These are the activations of a small neural network, seen along a few directions. Each row is one input.
In each table, some parts of the input vary, and every possible input appears once, in random order.
Descriptions start from the smaller parts, as in this example, which fits no table here: one of 4 places along a line, together with either a single point or one of 9 places around a ring or (one of 2 separate values, together with one of 8 places around a ring).
Shared parts are said once, and a part with two or three values counts as separate values.

Other details of the inputs vary at random and push rows far along two fixed directions, the same in every table; ignore that.

A family of inputs:
row 1: [  1  -7 -13 -18  -2  -7  26  -5 -45  -2  24  25 -10 -29]
row 2: [ -5  11  -6   2  -5   4  15 -26 -27 -12  23   4  -1  -9]
row 3: [ -9  10  -9   5 -10  10  19 -17 -32  -1  34  -2  10 -13]
row 4: [-23 -13  -5  20  19  38 -12  13 -16 -14 -13   8   5  14]
row 5: [  7  -4   5   7  12  -2 -28  14  39  16 -33  -4   3  19]
row 6: [  3  -6   5  13  17  -3 -18   8  35  -4 -43   1  -3  16]
row 7: [ 11 -15 -13 -14   1 -18   0  17 -10  22   1   3 -13 -13]
row 8: [  7  -1   6   7  15  -1 -16   5  28  -3 -29   2  -6  20]
row 9: [-14   3   1  -7 -16   6  20 -11 -24 -10  28  -2   9 -13]
row 10: [ -2 -11  10   6   7   4 -20  21  26  -1 -34 -11  -3  14]
row 11: [-23 -13   2  12  10  38  -4  22 -14 -24  -9   8   2  12]
row 12: [  2  13  -3  -4  -4   6  20 -26 -22 -12  26   9   1  -5]
row 13: [-27 -16  -6  15  26  38  -4   2 -14 -31 -24  22   8  16]
row 14: [  4  -8   1   9  12  -1 -27  14  36  10 -35  -7   5  17]
row 15: [-11  -7  -9 -24 -11  -6  27  12 -43   0  29  10 -10 -29]
row 16: [ 61  41   7 -24 -40 -78  -1 -29  48  53  32 -38  -4 -19]
row 17: [ 16  10   6  -7  -1 -21  -1 -19  25   8  -3  -2  -2   0]
row 18: [ 18  13  11 -12 -19 -24   4  -4  17  11  12 -16  -1  -3]
row 19: [-27  -2   2  -2  -7  25  21  -9 -39 -18  28  10  11  -5]
row 20: [ -3 -10  10   9   7   0 -16  22  31  -2 -35  -9   0  13]
row 21: [13 14 -3  2 -9 -8 -2 -6  2 12 19 -9  0 -4]
Description of these inputs: one of 3 separate values, together with either a single point or one of 6 places around a ring.
- Changing only the choice among 3 separate values turns row 18 into row 16. The same change can be made to row 10. Which row results? => row 4
- Change only the place on the ring of 6 in row 6. List by row number the other rows that result. => row 2, row 8, row 12, row 13, row 17

A family of inputs:
row 22: [ 11   1   7   7  15  -9 -19  -8  39   1 -36  -1  -1  17]
row 23: [-10  -3 -20   3   8  20  17 -11 -47  -9  24  19   1 -12]
row 24: [ -6  18  -4   6 -10  15  17 -27 -31  -8  43   1   8  -9]
row 25: [-24   3  -6  -1   0  27  34 -26 -52 -33  31  25   6 -12]
row 26: [ 4 -4  5 -7 -7 -9 -5 15 12 12 -5 -8 -1 -1]
row 27: [-10   7 -11  -2 -15   9  19 -11 -43   4  45  -3   7 -18]
row 28: [ 31   1  12  -9   3 -40 -20  10  55  20 -36  -9 -14   8]
row 29: [ 10  19 -14  -4 -16 -11  19 -24 -27  15  48  -4   3 -23]
row 30: [ 13   3   3   4  10  -7 -14  -3  22   5 -18  -1  -4  12]
row 31: [-18   3   1  -3 -16  19  26  -5 -39 -15  37   1   8 -11]
row 32: [ 10   4   9  14  10  -5 -25  -4  47   2 -33  -9   4  21]
row 33: [-27 -25   6   8  23  36  -8  32  -7 -28 -36  16  -2  19]
row 34: [ 19  15  -3 -22 -34 -41  18 -11  -5  30  39 -19  -4 -31]
row 35: [-26 -23  -9  18  37  49 -14  18 -18 -22 -29  27   2  23]
row 36: [-13  -8  -4  16  20  31 -13  10  -6  -7 -11  10   6  15]
row 37: [ 57  33   0 -38 -43 -86  19 -35  24  46  44 -23 -14 -38]
row 38: [  3   1  13   0  -6 -13  -8   5  33   0 -19 -13   2   8]
row 39: [ 28   7  18 -14 -11 -52 -14   0  62  18 -32 -19 -10   2]
row 40: [ -5  -4   3  10   4  12 -19  18  12   6 -13  -9   5  15]
row 41: [ -8 -15   1  -7   7   5  -4  23  -3  -4 -16   7  -6   2]
row 42: [-11  -6   7  15   8  24 -15  15  10 -10 -16  -6   7  19]
row 43: [-13  -2   7  18   5  20 -13   3  17 -14 -19  -8   9  21]
row 44: [ -1 -19  -8   0  17   1  -7  18  -5  -1 -24  16  -8   1]
row 45: [-14  -6 -12 -13 -11   4  28  -3 -51  -6  34  12  -3 -27]
- Changing only one part turns row 45 into row 33. The same change can be made to row 23. Which row results? => row 30
- What do these inputs look like to the network? => one of 4 places along a line, together with one of 6 places around a ring
- Start at row 26 and move only the place on the ring of 6, one step at a time. The first step leads to row 40. Which rows follow, in order? => row 36, row 35, row 37, row 41
- Change only the place on the line of 4 in row 43. List by row number the other rows that result. => row 27, row 40, row 42
- Start at row 25 and move only the place on the ring of 6, one step at a time. The first step leads to row 22. Which rows follow, in order? => row 32, row 43, row 38, row 39

A family of inputs:
row 46: [  0  -4   9  12  12  -3 -15   9  35  -7 -39   0   2  14]
row 47: [-29   1  -6   4  -2  32  24 -21 -42 -25  25  19  16  -5]
row 48: [ 10  -6  18   5   4  -6 -26  21  46   6 -36  -9   0  23]
row 49: [-18   6 -14  11  11  36  20 -30 -46 -30  26  18   6   3]
row 50: [ 29  26  10 -14 -32 -42   5 -22  22  21  24 -31  -4 -12]
row 51: [  0  -4   9   8   9  -8 -16   1  33   0 -33  -3   1  14]
row 52: [-10 -10   2  24  38  26 -24   5  19 -15 -47  17   1  32]
row 53: [  8  -1  15   7   5  -6 -23  21  44  -1 -37 -11  -3  21]
row 54: [-12   8  -9  13   7  29  16 -27 -36 -29  22  21   7  -5]
row 55: [ 36  27   2  -8 -12 -40   2 -36  27  19  18  -9  -2  -8]
row 56: [-21 -25 -20  -9   8  21  35  18 -74 -16  27  32 -10 -26]
row 57: [ 25  23   1 -10 -31 -36   0 -11  18  30  30 -36   4 -13]
row 58: [-19 -27   6  23  22  41 -31  42  17  -3 -39   1  10  30]
row 59: [ 21  -1 -13 -35 -20 -45  17   0 -17  24  27   0 -17 -35]
row 60: [ 29   4  -2 -31 -20 -58   5   2   5  36  11  -5 -21 -34]
row 61: [ 15  25   9 -16 -28 -29  14 -24   7  14  36 -22  -3 -14]
row 62: [  2  -4   5   5   9  -2 -16   1  34  -2 -33  -8   1  14]
row 63: [-11 -40  -6 -10  31  14 -16  50  -1   2 -53  25 -12  10]
row 64: [-26   3  -8  10  -5  36  15   3 -41 -14  34   0  13  -7]
row 65: [-31   1  -8  11  -6  38  14  -2 -48 -12  37   1  13  -4]
- Changing only one part turns row 63 into row 60. The same change can be made to row 47. Which row results? => row 51
- What do these inputs look like to the network? => one of 4 separate values, together with either a single point or one of 4 places along a line
- List by row number the other rows that have the choice among 4 separate values in common with row 50. => row 49, row 57, row 59, row 62
- List by row number the other rows that have the choice among 4 separate values in common with row 56. => row 46, row 53, row 54, row 64
